A small network was shown many inputs. Here are its activations along a few directions, one row for each input.
Each table varies a few parts of the input and shows all the possible inputs, shuffled.
Descriptions start from the smaller parts, as in this example, which fits no table here: one of 3 separate values, together with either a single point or one of 11 places around a ring or (one of 4 places along a line, together with one of 5 places around a ring).
Shared parts are said once, and a part with two or three values counts as separate values.
In the rows, 128 means zero.

Other details of the inputs vary at random and push rows far along two fixed directions, the same in every table; ignore that.
These rows show it; all are for the same input, with only those details redrawn:
[177 124 125 147 115 139  81 129  90 119 148]
[136  88 145 175 135 133 116 102 131 146 120]
[115 127 125  90 120 132 151 128 183 135  70]
[133 112 133 131 125 133 127 119 149 137 101]
[178 161 107  84  99 140  92 155 112 104 125]
[157  72 153 220 141 135  86  92  88 145 158]
[124 102 138 141 130 132 134 111 156 144  97]

Rows:
x1: [ 75 114 144 122 154 115 162 100 161 147  94]
x2: [132 128 132 148 132 132 119 131 114 146 158]
x3: [146  73 152 217 156 131  91 112  96 131 177]
x4: [124 159 117 114 135 143 131 131 116 130 125]
x5: [ 98 140 129  85 127 128 165 136 190 146 102]
x6: [130 122 128 111 121 133 134 125 160 134  91]
x7: [ 56 116 159 124 144 110 182 109 197 147  67]
x8: [156  87 174 215 149 124  94 113  86 130 163]
x9: [116 117 130 111 130 122 136 140 170 125 126]
x10: [ 82 125 148 117 136 109 183 130 196 148  74]
x11: [ 76  95 153 101 159 113 189 115 208 160  59]
x12: [118  92 143 216 153 130  91  95  86 126 180]
x13: [135 137 146 152 143 127 117 127  98 116 123]
x14: [140  92 148 193 151 113 108 111  92 154 167]
x15: [114 155 124  98 124 138 122 136 123 129 139]
x16: [151 184 103  82 109 137 106 159 106 117 157]
x17: [107 137 125 102 137 110 149 129 150 144 111]
x18: [118 110 145 107 137 112 144 129 160 142 114]
x19: [121 112 134 127 121 132 122 115 149 136 105]
x20: [119 112 126 178 138 134 127  91 119 146 110]
x21: [ 98 133 115 133 140 128 143 121 150 126 115]
x22: [123 147 113 108 108 131 112 123 128 124 117]
x23: [175 160 108  80  90 133  90 153 119 106 138]
x24: [ 64 100 132 132 149 115 185 121 212 156  85]
x25: [113  86 147 172 148 128 115 116 135 132 145]
x26: [147  56 125 189 126 124 163 112  58 131 202]
x27: [100 118 127 144 154 132 141 121 141 126 112]
x28: [141 144 130  95 128 143 123 148 131 126 130]
x29: [159 176 109  75 129 130 105 156  85 104 129]
x30: [112 145 139 136 141 121 149 124 138 126  95]
x31: [134 142 141 119 120 114 131 145 149 121 122]
x32: [ 57 123 136 119 150 134 190 100 191 163  76]
x33: [ 91  95 154 118 152 115 157 114 172 152  92]
x34: [162 166 100  88 107 126  98 171 126  96 157]
x35: [163 166 119  73 107 139 101 164 115 112 158]
x36: [125 154 117 101 134 121 132 130 118 128 117]
x37: [148 188 122  87 110 126 100 153  97  87 135]
x38: [152  79 146 224 131 127  87  90  98 150 170]
x39: [171 168 132  83 102 121 100 170 116  95 143]
x40: [ 96 103 168 142 143 118 151 117 167 139  94]
x41: [153  44 118 222 108 135 146  93  56 132 201]
x42: [157 133  70  82  85 136 166 174  93  78 181]
x43: [140 174  99  84 110 131  95 162 109  93 154]
x44: [107 143 140 134 136 120 148 121 141 127 100]
x45: [159 183  90  91  97 139  97 139  99 105 125]
x46: [134 104 143 195 162 122 112  99  78 146 151]
x47: [151 179  97  85  97 139  90 136 100  98 130]
x48: [ 97  76 133 147 117 116 226 121 143 127 124]
x49: [152 183 108  80 124 150 106 156  91 107 139]
x50: [140  89 141 219 146 138  92  85  75 143 147]
x51: [137  85 163 202 150 142  90 103  84 148 183]
x52: [123 152 134 121 124 113 135 140 138 123 119]
x53: [168 136 127 127 125 115  95 143  97 124 166]
x54: [152 182  89  94 121 136 106 161 103  92 139]
x55: [ 84 140 112  96 132 118 165 138 191 133  96]
x56: [105  78 116 135 117 140 210 120 125 137 156]
x57: [133 150 105 114 108 127 119 127 135 131 118]
x58: [168 172  95  90  93 131  97 156 110 113 134]
x59: [121 145 126  99 131 117 120 135 117 126 131]
x60: [ 76 151 128  80 135 137 163 121 173 135  93]
- What is each input in this table made of? => one of 5 separate values, together with either a single point or one of 11 places along a line
- The inputs of x17 and x55 match in every part but the choice among 5 separate values. If x29 is changed in the same way as x17 into x55, which row does it become? => x27
- The inputs of x38 and x31 match in every part but the choice among 5 separate values. If x47 is changed in the same way as x38 into x31, which row does it become? => x37
- Which other rows does x35 become when the place on the line of 11 takes its other values? List them by row number. => x2, x4, x5, x15, x16, x28, x32, x49, x51, x60
- Which other rows does x30 become when the choice among 5 separate values takes its other values? List them by row number. => x4, x20, x46, x54

Rows:
x61: [ 65  68 153 142 139 122 201  95 198 154  72]
x62: [123 126 128  99 119 126 157 135 151 113 112]
x63: [158 197 118  44 109 131  80 162 115 111 133]
x64: [ 53  93 136 146 153 119 204  84 185 170  72]
x65: [100 127 126 121 135 125 166 114 141 129 104]
x66: [167  69 132 229 131 133  89  94  60 146 198]
x67: [ 59  86 151 143 179 123 169  96 206 160  62]
x68: [156 174 125 101 116 107  96 157 123 109 120]
x69: [160  73 151 229 141 129  90 110  63 136 210]
x70: [149 186  98  58 104 135 122 178 112  97 145]
x71: [176  91 168 234 148 140  59  94  59 148 169]
x72: [159 184  97  59 103 130 127 173 124  97 148]
x73: [113 139 126 122 130 129 143 136 118 124 130]
x74: [152 136 100  88 101 132 126 155 123 114 134]
x75: [131 175 110 104 112 139  92 137 141 111 110]
- What is each input in this table made of? => either one of 5 separate values or one of 10 places along a line
- A walk changes only the place on the line of 10. It starts at x64 and steps to x65. List the rest of the walk in order. => x73, x70, x72, x69, x62, x61, x74, x66
